These are the activations of a small neural network, seen along a few directions. Each row is one input.
Each table varies a few parts of the input and shows all the possible inputs, shuffled.
Descriptions start from the smaller parts, as in this example, which fits no table here: one of 2 separate values, together with either a single point or one of 11 places along a line or (one of 5 places around a ring, together with one of 6 places along a line).
Shared parts are said once, and a part with two or three values counts as separate values.
In the rows, 128 means zero.

Other details of the inputs shift rows strongly along two fixed directions, in all tables alike. That doesn't count.

Rows:
row 1: [126 119 105 125 117 134 115 146 125 131 100 126 126 126 135]
row 2: [117 131 147 129 118 137 138 131 142 131 121 122 123 128 119]
row 3: [138 121 150 146 114 131 131 133 133 143 131 114 129 140 121]
row 4: [132 144 138 134 123 140 134 125 123 134 114 115 140 125 116]
row 5: [177 150 107 115 217  83  82 158 153  26 170 161 165 148 153]
row 6: [117 131 155 137 109 125 135 136 134 132 126 116 127 139 115]
row 7: [ 85  72  94 125 155  77 169  74  59 148 194 141 117  85 160]
row 8: [137 129 135 139 127 143 125 120 132 142 111 127 129 132 132]
row 9: [183 141 158 122 217  78 100 151 165  27 192 167 154 152 155]
row 10: [124 137 141 128 118 142 133 118 137 132 117 131 125 131 120]
row 11: [139 125 137 141 126 145 134 127 139 141 121 122 127 126 125]
row 12: [128 134 153 136 107 129 137 130 132 133 132 114 131 139 111]
row 13: [128 138 140 131 119 143 140 124 137 133 122 122 129 124 115]
row 14: [126 142 139 130 121 139 131 118 131 133 112 128 131 131 121]
row 15: [127 119 144 139 125 138 133 133 143 140 119 121 121 130 130]
row 16: [135 125 138 138 126 144 127 121 139 140 116 130 123 133 130]
row 17: [115 131 110 118 113 134 118 146 124 122 101 128 126 125 120]
row 18: [ 80  79  58 106 137  87 157  93  56 150 182 145 106  87 166]
row 19: [131 135 137 117  93 132 121 136 150 135 136 124 126 107 118]
row 20: [129 132 150 130 110 135 139 127 137 132 130 117 128 134 113]
row 21: [139 135 100 123 122 143 105 131 129 138 106 121 123 142 127]
row 22: [125 131 152 126 110 134 132 122 137 132 124 127 123 141 118]
row 23: [ 81  92  98 118 153  73 167  74  46 139 186 135 132  86 149]
row 24: [ 94  67 103 124 142  75 170  71  53 151 208 135 118  94 153]
row 25: [128 125 104 126 115 138 118 148 133 127 103 128 116 124 138]
row 26: [142 131 135 143 129 143 128 127 124 144 113 115 140 126 128]
row 27: [140 136  99 119 123 139 113 135 129 142 108 130 116 138 128]
row 28: [128 118 152 146 117 125 130 138 136 140 124 116 124 140 125]
row 29: [167 161 147 119 221  79 112 154 159  23 178 162 165 133 147]
row 30: [138 122 142 138 122 144 133 127 140 141 125 119 124 130 125]
row 31: [134 121 143 135 122 143 126 121 140 140 121 128 120 137 130]
row 32: [128 147 105 115 118 143 108 130 128 128 108 122 123 140 114]
row 33: [ 98  78  90 126 154  80 168  68  49 152 196 137 127  85 157]
row 34: [118 135 142 132 121 138 139 130 140 131 115 125 125 124 119]
row 35: [112 139 105 113 113 145 125 148 134 126 111 132 115 123 126]
row 36: [131 143 137 133 121 140 138 124 131 134 117 120 135 124 117]
row 37: [127 145 103 109 120 140 115 134 128 133 110 132 115 135 115]
row 38: [128 117 149 141 119 132 132 135 140 139 121 119 121 135 128]
row 39: [128 134 145 128 115 142 139 125 139 132 127 120 127 128 115]
row 40: [130 123 105 125 122 138 109 144 130 134  99 125 137 134 127]
row 41: [132 129 137 143 132 137 127 132 127 142 106 117 136 126 132]
row 42: [186 154 147 125 229  84  94 149 152  30 176 163 170 144 160]
row 43: [113 134 108 119 106 141 123 145 127 123 102 128 114 121 123]
row 44: [127 144 140 131 122 139 126 119 123 134 109 123 136 132 121]
row 45: [132 135  99 119 121 143 119 146 136 141 110 135 116 134 134]
row 46: [118 129 152 131 112 130 138 133 139 130 124 120 123 134 117]
row 47: [135 120 152 142 114 130 124 127 133 141 125 122 123 147 125]
row 48: [142 123 134 129 100 134 115 138 149 143 134 125 123 108 127]
row 49: [123 133 147 124 115 141 132 119 139 132 122 129 123 135 120]
row 50: [116 132 107 116 119 134 114 140 123 127 104 129 137 130 114]
row 51: [124 133 154 132 107 128 129 124 132 134 127 123 126 146 115]
row 52: [131 127 135 143 130 138 131 131 136 142 109 121 130 125 131]
row 53: [123 145 104 112 115 143 123 144 135 131 108 135 114 132 120]
row 54: [120 140 103 121 117 138 110 132 124 126 107 124 132 136 113]
Description of these inputs: one of 2 separate values, together with either a single point or one of 8 places around a ring or (one of 3 separate values, together with one of 6 places along a line).
- Changing only the choice among 2 separate values turns row 3 into row 12. The same change can be made to row 33. Which row results? => row 36
- Changing only the choice among 2 separate values turns row 34 into row 7. The same change can be made to row 19. Which row results? => row 48
- Which other rows does row 32 become when the choice among 2 separate values takes its other values? List them by row number. => row 21
- Which other rows does row 3 become when the choice among 3 separate values takes its other values? List them by row number. => row 28, row 47
- Which other rows does row 14 become when the choice among 3 separate values takes its other values? List them by row number. => row 29, row 36

Rows:
row 55: [124 126 125 126 125 125 129 127 125 130 130 130 124 127 129]
row 56: [125 128 123 127 128 128 129 125 125 130 129 130 127 125 129]
row 57: [125 128 118 125 129 128 126 127 121 130 125 128 129 126 129]
row 58: [124 126 118 123 125 126 126 129 125 129 129 129 124 127 128]
row 59: [124 126 129 130 129 127 132 124 123 129 128 126 128 127 129]
row 60: [125 126 119 123 124 126 126 130 124 129 129 130 124 127 129]
row 61: [126 128 116 125 129 127 127 128 121 129 124 128 129 126 128]
row 62: [124 126 124 125 126 126 130 127 127 130 130 129 125 123 128]
row 63: [174 153 141 118 214  85 106 154 158  31 181 162 159 140 148]
row 64: [150 156 143 134 111 162 105 160 170 123  82 118 129 151 112]
row 65: [124 124 130 128 127 125 132 125 127 130 132 127 125 128 127]
row 66: [148 156 143 133 110 162 107 164 170 124  82 119 129 148 112]
row 67: [124 125 119 124 126 127 127 129 123 128 128 129 128 127 129]
row 68: [125 128 124 126 127 127 129 125 125 129 128 129 127 124 130]
row 69: [127 127 117 124 128 127 125 127 122 130 126 129 127 128 128]
row 70: [124 127 124 126 127 126 128 124 124 129 128 128 127 127 129]
row 71: [124 125 130 129 127 126 133 128 124 130 131 128 126 126 129]
row 72: [127 126 134 131 129 126 132 123 123 133 131 125 131 127 128]
row 73: [124 127 117 126 128 128 126 128 122 129 126 128 128 126 129]
row 74: [152 157 149 136 115 162 107 158 171 124  82 120 131 152 111]
row 75: [126 123 135 130 124 125 132 123 127 131 135 127 128 129 127]
row 76: [125 126 126 125 127 127 128 125 124 129 129 130 126 127 128]
row 77: [125 125 129 129 127 126 131 123 124 129 130 127 126 129 129]
row 78: [123 126 124 126 127 125 129 128 125 130 128 128 127 124 128]
row 79: [125 126 118 123 125 128 127 128 125 129 129 130 126 125 129]
row 80: [127 124 135 130 126 127 133 123 127 131 134 127 128 124 127]
row 81: [126 126 128 130 130 127 132 124 122 131 128 127 129 127 128]
row 82: [126 124 134 130 125 125 133 124 128 131 135 126 127 124 127]
row 83: [123 125 125 126 126 125 128 127 126 130 129 129 125 126 128]
row 84: [126 128 118 124 128 128 125 126 122 130 127 128 126 128 129]
row 85: [125 128 123 127 130 127 129 125 122 130 125 129 130 126 128]
row 86: [125 125 119 123 124 127 126 128 124 129 129 130 126 129 128]
row 87: [125 127 119 123 126 129 127 128 124 128 128 130 126 123 129]
row 88: [127 126 133 131 126 126 133 122 126 131 133 126 128 125 128]
row 89: [124 125 130 129 128 127 132 125 124 129 129 128 128 126 128]
row 90: [150 155 155 137 112 163 112 159 176 125  86 117 129 148 110]
row 91: [125 126 119 123 126 127 125 127 123 128 128 130 125 127 128]
row 92: [126 124 135 130 124 124 132 125 126 131 135 127 126 128 128]
row 93: [124 127 123 128 129 127 128 126 123 130 127 129 129 126 129]
row 94: [124 127 125 125 125 127 130 128 126 130 130 130 125 124 130]
row 95: [126 129 124 126 129 128 129 124 124 131 128 129 128 125 129]
row 96: [124 126 128 131 129 127 132 124 123 130 129 127 129 127 128]
row 97: [126 123 134 130 125 124 132 124 127 131 135 126 126 127 126]
row 98: [126 125 135 131 125 124 133 126 125 131 133 126 128 126 128]
row 99: [125 127 128 130 128 128 132 123 125 130 131 128 127 126 128]
row 100: [125 128 117 124 126 128 127 127 123 128 127 129 126 124 129]
row 101: [127 123 135 130 125 126 131 122 125 131 134 127 127 127 127]
row 102: [125 127 129 129 131 128 132 124 123 131 128 126 129 128 128]
row 103: [123 127 125 126 126 125 130 129 124 129 128 129 126 125 130]
row 104: [124 127 124 127 127 127 127 124 124 130 128 129 127 128 129]
row 105: [123 125 125 126 127 126 130 127 125 129 128 129 128 126 129]
row 106: [126 126 129 129 130 127 131 123 124 132 130 127 127 130 128]
row 107: [124 126 125 126 128 127 129 126 123 129 127 129 128 124 129]
row 108: [149 155 155 138 113 162 111 161 175 124  84 117 131 150 110]
row 109: [126 127 129 128 130 129 133 123 125 132 131 127 127 126 128]
row 110: [126 128 123 126 129 128 129 124 124 131 127 130 128 125 129]
row 111: [127 125 133 132 126 126 130 122 125 132 134 126 128 128 127]
row 112: [129 126 132 130 127 127 133 122 125 132 133 127 129 126 127]
row 113: [126 124 135 131 127 126 132 124 125 131 132 126 129 125 127]
row 114: [125 126 130 128 126 127 134 127 126 130 133 128 125 125 129]
row 115: [132 118 126 135 133 129 129 126 125 136 128 127 126 127 137]
row 116: [126 125 134 132 127 125 132 123 124 130 131 125 130 126 128]
row 117: [125 125 130 128 126 126 132 126 125 130 132 128 124 128 129]
row 118: [125 126 129 129 128 128 133 123 125 129 130 127 127 126 129]
row 119: [127 128 116 124 128 128 127 127 122 130 127 129 127 125 128]
row 120: [124 128 124 127 130 127 129 125 122 131 126 128 129 126 129]
row 121: [125 124 131 128 127 127 131 124 125 130 131 128 126 128 128]
row 122: [125 124 134 131 126 124 133 125 127 131 133 125 128 125 127]
row 123: [123 126 118 124 126 126 127 130 124 128 127 128 126 124 128]
row 124: [124 127 118 123 125 127 127 129 126 129 129 129 125 123 128]
row 125: [129 125 133 131 127 125 131 121 124 133 132 126 129 129 127]
row 126: [128 127 133 130 128 127 133 122 125 133 133 126 129 126 128]
row 127: [126 123 134 131 125 125 133 125 126 131 133 126 130 127 128]
row 128: [124 127 124 127 128 126 129 126 123 129 126 128 129 125 130]
row 129: [124 126 125 125 126 127 130 126 126 130 130 130 127 125 129]
row 130: [153 155 160 140 112 161 110 156 174 124  87 116 132 152 111]
row 131: [124 126 119 124 127 128 126 129 122 128 126 129 127 125 128]
row 132: [125 127 117 125 127 127 125 127 123 129 128 129 126 128 128]
row 133: [128 126 132 132 128 125 132 123 123 132 130 126 131 127 127]
row 134: [126 129 118 123 128 129 127 127 123 130 127 129 127 125 129]
row 135: [128 126 134 130 128 126 131 121 124 133 133 126 129 129 128]
row 136: [125 127 119 123 124 127 128 130 125 129 129 130 124 124 129]
row 137: [125 127 124 126 129 127 128 124 123 131 128 129 127 128 129]
row 138: [132 120 114 130 132 129 123 129 123 135 124 129 126 126 137]
row 139: [134 117 131 137 132 127 129 124 126 137 131 126 128 127 136]
row 140: [127 125 134 130 124 125 134 125 127 131 135 127 126 125 128]
row 141: [124 125 125 125 125 126 128 126 125 130 130 130 126 129 129]
row 142: [125 125 129 130 128 127 131 123 124 130 131 128 127 129 128]
row 143: [126 125 133 132 128 126 132 123 124 132 132 126 130 126 127]
row 144: [125 127 125 125 127 128 129 125 125 130 129 130 126 123 129]
row 145: [131 120 120 132 133 129 125 127 125 135 125 129 127 126 137]
row 146: [125 125 130 128 126 128 133 125 127 130 132 128 127 127 128]
row 147: [127 124 134 130 124 126 133 123 128 131 135 127 128 126 128]
row 148: [173 154 131 114 213  85  99 158 158  28 180 164 158 139 150]
row 149: [124 124 130 129 127 127 133 126 125 130 131 128 128 128 128]
row 150: [127 126 133 131 127 127 132 122 126 132 134 127 129 125 128]
row 151: [126 125 130 128 127 128 133 124 126 130 131 128 126 125 128]
row 152: [125 124 130 128 126 126 132 124 126 130 132 128 126 130 128]
row 153: [124 127 117 125 127 127 127 128 121 128 125 127 128 125 129]
row 154: [127 126 128 129 129 127 131 123 123 131 129 128 127 129 127]
- Describe the family of inputs behind these rows. => one of 4 places along a line, together with either a single point or (one of 3 separate values, together with one of 8 places along a line)
- Changing only the place on the line of 4 turns row 131 into row 107. The same change can be made to row 58. Which row results? => row 83
- Changing only the place on the line of 4 turns row 118 into row 100. The same change can be made to row 96. Which row results? => row 73
- Start at row 136 and move only the place on the line of 4, one step at a time. The first step leads to row 94. Which rows follow, in order? => row 114, row 140
- Which other rows does row 137 become when the place on the line of 8 takes its other values? List them by row number. => row 55, row 70, row 74, row 76, row 83, row 104, row 141
- Which other rows does row 108 become when the choice among 3 separate values takes its other values? List them by row number. => row 65, row 90
- Start at row 112 and move only the place on the line of 4, one step at a time. The first step leads to row 63. Which rows follow, in order? => row 110, row 119

Rows:
row 155: [134 117 127 125 113 119 117 123 124 137 142 128 124 140 127]
row 156: [138 116 126 131 123 120 114 117 118 140 137 125 126 140 130]
row 157: [127 127 133 125 126 124 131 124 132 122 136 132 131 119 129]
row 158: [124 126 133 123 126 125 134 119 129 126 138 133 124 128 127]
row 159: [144 158 157 134 110 154 111 165 169 117  85 117 133 153 106]
row 160: [133 125 131 135 136 127 136 123 126 136 137 126 126 129 132]
row 161: [122 133 133 124 128 123 132 120 127 123 140 131 125 130 124]
row 162: [130 133 132 131 137 124 127 121 125 122 133 128 137 122 130]
row 163: [131 136 132 128 139 122 130 125 122 121 132 128 140 123 126]
row 164: [130 122 132 132 135 130 134 117 124 134 134 129 127 129 130]
row 165: [127 126 132 128 134 126 134 114 125 130 133 130 129 130 130]
row 166: [125 122 134 126 127 128 134 122 129 129 139 133 122 126 126]
row 167: [130 128 113 125 137 129 121 130 124 128 121 134 126 123 136]
row 168: [128 126 111 123 139 128 122 130 123 124 127 131 133 130 131]
row 169: [124 133 132 126 128 122 129 125 129 119 139 130 132 120 127]
row 170: [124 127 112 117 130 126 123 135 129 122 131 130 128 128 127]
row 171: [127 135 131 126 137 123 134 118 118 126 134 129 132 132 125]
row 172: [137 125 131 136 137 126 134 128 129 131 136 124 132 120 135]
row 173: [121 125 131 133 133 122 128 123 120 128 127 126 132 130 131]
row 174: [129 128 111 126 137 127 124 129 121 120 128 131 134 131 129]
row 175: [128 134 115 119 128 125 124 133 124 112 130 129 125 129 126]
row 176: [130 118 131 139 133 124 134 132 125 134 129 122 127 128 137]
row 177: [125 128 131 129 136 119 129 128 117 124 128 127 136 132 128]
row 178: [132 132 114 126 136 127 122 128 119 115 126 129 130 131 130]
row 179: [132 125 132 131 129 123 135 133 133 127 141 127 128 118 133]
row 180: [150 149 158 143 112 158 113 170 179 124  89 116 126 151 117]
row 181: [119 120 133 127 123 122 131 127 127 126 130 131 126 127 130]
row 182: [129 125 133 130 129 125 137 128 131 130 143 129 121 128 130]
row 183: [124 120 132 132 132 124 130 123 123 129 125 128 131 129 133]
row 184: [127 116 132 135 134 126 130 126 123 131 127 127 128 128 134]
row 185: [ 88  97 120 143  52 173 158  93  95 228  81  94 102 106 111]
row 186: [153 157 137 135 114 168 105 159 167 130  75 126 129 145 123]
row 187: [125 130 112 119 129 125 124 135 127 117 132 131 129 130 126]
row 188: [125 130 111 120 131 123 123 135 132 125 128 133 124 123 129]
row 189: [126 135 132 122 129 120 132 129 125 119 137 129 134 120 122]
row 190: [129 122 133 128 128 127 132 127 132 125 139 131 128 117 130]
row 191: [126 130 115 117 131 126 120 136 131 123 127 133 121 122 133]
row 192: [116 126 132 128 124 120 129 128 124 124 132 128 127 128 127]
row 193: [127 131 116 118 126 129 123 134 129 126 126 137 121 122 137]
row 194: [132 127 132 130 135 126 130 120 128 126 130 129 135 121 132]
row 195: [130 129 110 127 138 126 122 130 126 127 123 134 129 125 131]
row 196: [122 116 133 130 126 124 131 131 128 127 132 130 124 126 131]
row 197: [126 133 132 129 137 125 131 116 123 126 135 128 131 132 128]
row 198: [123 135 132 121 128 121 136 124 122 122 139 130 127 130 120]
- Changing only one part turns row 155 into row 156. The same change can be made to row 181. Which row results? => row 183
- Changing only one part turns row 171 into row 198. The same change can be made to row 176. Which row results? => row 180
- Describe the family of inputs behind these rows. => one of 2 separate values, together with either a single point or one of 6 places along a line or (one of 3 separate values, together with one of 5 places along a line)
- Which other rows does row 190 become when the place on the line of 5 takes its other values? List them by row number. => row 157, row 169, row 179, row 189
- Which other rows does row 175 become when the place on the line of 6 takes its other values? List them by row number. => row 170, row 187, row 188, row 191, row 193
- Which other rows does row 196 become when the choice among 2 separate values takes its other values? List them by row number. => row 184
- Which other rows does row 169 become when the choice among 3 separate values takes its other values? List them by row number. => row 161, row 192
